These are the activations of a small neural network, seen along a few directions. Each row is one input.
In each table, some parts of the input vary, and every possible input appears once, in random order.
A made-up example of a description, with smaller parts first: line(6) and (point or line(11) or (values(3) and ring(8))).
Shared parts are said once, and a part with two or three values counts as separate values.
(in the rows, 128 means zero)

Other details of the inputs vary at random and push rows far along two fixed directions, the same in every table; ignore that.

Rows:
r1: [152 121 104 177  94 138 144 146 130 136 187 127]
r2: [119 124 136 120 150 122 125 133 116 129 115 128]
r3: [120 125 128 140 106 135 124 123 125 125 122 125]
r4: [161 177  76 145  98 174 207 120 191  88 218  94]
r5: [126 107 124 145 113 139 127 137 122 133 133 126]
r6: [123 167  88  82  76 169 151  79 188  90 139  97]
r7: [109 106 155 100 132  98  76 118  95 155  67 150]
r8: [ 71 170 138  19 106 151 108  55 140  99  27  96]
r9: [148 172  85 132 104 162 191 115 177  86 192  95]
r10: [150 114 114 171 108 137 125 154 128 133 163 128]
r11: [136 130 143 143 144 119 141 138 121 132 136 134]
r12: [160 161  60 144  62 187 190 120 182 100 222  89]
r13: [134 130 138 123 139 110 123 123 137 132 127 143]
r14: [136 123 129 132 142 109 123 127 136 128 133 141]
r15: [130 122 125 130 145 122 130 132 127 125 135 131]
r16: [158  48 140 214 147 107  96 206  81 178 160 165]
r17: [114 154 147 118 135 112 128 113 120 114 101 127]
r18: [118 119 133 103 126 134  98 125 119 134  91 123]
r19: [135  88 159 192 163  81 107 174  78 157 137 168]
r20: [123 135 135 119 146 130 138 127 129 129 122 124]
r21: [109 123 154 101 160 105 106 119 108 133  79 136]
r22: [122 115 128 118 124 141 108 139 118 136 110 122]
r23: [139 127 128 132 139 115 130 127 142 130 139 141]
r24: [147 175  83 113 105 169 186 103 190  91 186  95]
r25: [ 70 173 133  23 103 161 115  60 140  98  34  89]
r26: [134 103 117 148 118 135 123 149 113 150 147 129]
r27: [109 156 163 110 139 108 122 110 114 124  88 133]
r28: [181  82 102 236 143 121 164 199 123 143 240 150]
r29: [122 138 141 107 145 123 128 115 130 128 111 130]
r30: [105 125 153 103 160 112 112 124 105 133  82 131]
r31: [114 139 147 104 148 126 128 119 123 131 103 125]
r32: [106 118 153  84 131 111  71 113 108 139  53 140]
r33: [139 118 123 138 141 110 122 133 134 128 142 143]
r34: [129 152 138 138 130 121 143 124 130 120 132 129]
r35: [133  45 162 178 160  84  72 182  60 194 111 175]
Description of these inputs: line(5) and (values(3) or line(4)).
Q: The inputs of r22 and r18 match in every part but the line(5) part. If r20 is changed in the same way as r22 into r18, which row does it become?
A: r24
Q: Change only the line(5) part in r9. List by row number the other rows that result.
A: r14, r17, r21, r30
Q: List by row number the other rows that have the line(5) part in common with r28.
A: r4, r5, r9, r11, r12, r16

Rows:
r36: [145 160  91 145 108 129 147 122 166 105 183 107]
r37: [117  83 178 132 177  89  76 151  97 140  68 160]
r38: [155 111 133 139 143 107 134 129 121 137 147 154]
r39: [132 135 134 148 135 110 123 151  98 118 133 124]
r40: [153 110  96 138  82 167  92 156 127 158 137 125]
r41: [134 133 142 153 127 121 134 145 121 136 143 155]
r42: [ 86 192 133  54 118 139 114  86 146  85  61 108]
r43: [ 94 170 116  53 124 161 145  82 148 106  68  95]
r44: [118 111 146 147 143 143 137 151 114 141 134 121]
r45: [145 105 119 118 152 112 129 148 129 141 156 137]
r46: [106  99 176 125 170  89  94 155  55 169  83 143]
r47: [122 122 138 142 138 134 137 154 113 144 152 120]
r48: [111 110 160 136 168  79  74 156  69 147  73 161]
r49: [ 81 184 162  52 115 133 127  54 154 104  46 111]
r50: [105 200 142  65  99 135 152  76 129  93  93  97]
r51: [143 133  87 144 118 155 170 120 173 127 181 107]
r52: [120 128 150 101 153 104  94 128 122 115  90 140]
r53: [146  98 116 124 160 118 128 140 123 145 150 139]
r54: [119  70 165 114 186  94  91 144  90 162  68 158]
r55: [126 125 161 108 144 106 113 119 124 131 107 152]
r56: [140 144 105 161 114 145 147 131 175 106 171 113]
r57: [123 132 145 150 134 122 118 151 110 119 133 128]
r58: [141 107 149 142 143 116 132 137 136 133 134 152]
r59: [164 130 104 139 116 143 172 123 164 109 174 131]
r60: [164  94 108 119 100 154  87 149 138 152 136 132]
r61: [146 136  98 116 125 154 158 135 175 115 191 117]
r62: [137 114 139 157 134 109 138 126 131 145 130 146]
r63: [127  64  95 137  90 140 107 139 128 131 146 142]
r64: [145 100 125 139 153 114 119 143 130 118 120 140]
r65: [141 137 127 150 126 106 139 142 116 135 147 150]
r66: [107 101 201 146 156  94  99 146  70 158  66 157]
r67: [131 105 130 151 144 140 147 146 108 140 135 117]
r68: [126 114  55 145  44 184 153 121 163 102 184 107]
r69: [129 124 113 133 143 124 133 149 116 144 151 134]
r70: [132 129 147 156 127 104 129 132 134 148 152 150]
r71: [141 118 144 165 127 125 151 138 106 134 132 135]
r72: [ 86 205 146  31 110 115 128  48 144 102  54 109]
r73: [ 92 178 134  71 121 148 123  90 148  85  60 104]
r74: [118 100 176 140 163  70  90 124  79 172  80 169]
r75: [148 126 135 165 126 120 151 137 101 137 160 134]
r76: [102 194 150  75 103 148 147  84 134  95  95 103]
r77: [133 118 126 143 142 133 142 141  99 147 148 119]
r78: [108  81 113 146  70 152 116 131  98 130 131 113]
r79: [137 138  98 147 117 160 165 129 179 126 188 106]
r80: [129 124 148 157 131 125 134 141 126 134 125 148]
r81: [148 108 125 135 152 109 115 136 122 120 137 138]
r82: [134 115 108 143 148 129 137 145 114 149 152 134]
r83: [110  75 102 153  75 136 104 122 130 143 142 132]
r84: [108 179 126  77 111 145 149  77 145  99  75 115]
r85: [133 142  98 139 115 169 168 138 168 117 174 109]
r86: [124 149 111 121 120 136 139 104 157 101 122 107]
r87: [128 122 124 133 145 108 124 134 127 156 149 133]
r88: [153 106 106 141  83 153  87 141 141 168 143 124]
r89: [109 163 120  93 119 145 141 101 164 124 140 108]
r90: [133 123 123 153 144 102 111 128 121 134 133 135]
r91: [127 136 119  91 133 155 149 111 166 109 132 109]
r92: [151 119 134 132 138  99 133 136 126 136 151 151]
r93: [141 128 130 151 133 116 138 132 111 139 139 149]
r94: [147 117 125 130 148 101 111 143 124 115 137 140]
r95: [ 78 198 133  27 131 135 105  57 123  84  21 101]
r96: [165 148  86 128  47 201 138 134 153 126 175  79]
r97: [121 127 140 149 142 108 102 138 130 129 128 140]
r98: [133 114 132 160 138 124 133 149 110 116 123 121]
r99: [121 120 151 155 137 129 121 149 112 117 116 123]
r100: [109 106 173 138 168  88  80 144  55 145  67 147]
r101: [109 166 113  96 118 158 148 113 156 115 142 108]
r102: [158 125  83 163 121 144 172 128 164 140 215 111]
r103: [159 127  87 174 118 147 163 148 156 103 174 120]
Q: Describe the family of inputs behind these rows.
A: line(4) and (values(2) or (values(3) and ring(5)))
Q: The inputs of r85 and r79 match in every part but the line(4) part. If r65 is changed in the same way as r85 into r79, which row does it become?
A: r72
Q: Change only the values(3) part in r69. List by row number the other rows that result.
A: r48, r65
Q: Change only the values(2) part in r78. List by row number the other rows that result.
A: r96

Rows:
r104: [113 102 135 125 136 124 121 124 117 150 111 126]
r105: [117 206 104 103 114 155 178  95 160  84 146  92]
r106: [127 173 104  89  91 176 167 103 160 109 147  87]
r107: [130 116 129 123 141 125 102 140 109 127 105 124]
r108: [158  80  92 188 128 128 131 178 136 132 194 142]
r109: [192  96 109 197 163 108 146 182 159 160 231 159]
r110: [120 128 171 118 170  98 130 120 109 125  82 154]
r111: [110 115 139 107 126 100  90 113 106 137  85 146]
r112: [106 115 154 116 140 127  94 129 112 130  72 134]
r113: [101 105 148 112 143 117  90 126 113 128  74 137]
r114: [109 111 151 124 125 105  95 114 110 143  84 147]
r115: [106 105 137  99 143 117 108 120 100 148  89 134]
r116: [119 125 145 135 114 120 110 123 119 141 106 139]
r117: [133 185 104 102  71 163 154  97 169  99 148  99]
r118: [118 112 146 108 144 120 107 131  90 153  93 131]
r119: [170 101 125 213 155 101 166 176 131 134 212 152]
r120: [119 119 155 115 141 124  93 141 102 132  76 129]
r121: [120 166 104  93  89 180 168  97 169 107 145  92]
r122: [119 200 104  99 112 152 180  84 171  74 161  90]
r123: [173 100 106 195 114 119 130 167 118 148 201 148]
Q: Describe the family of inputs behind these rows.
A: point or line(4) or (values(3) and ring(5))
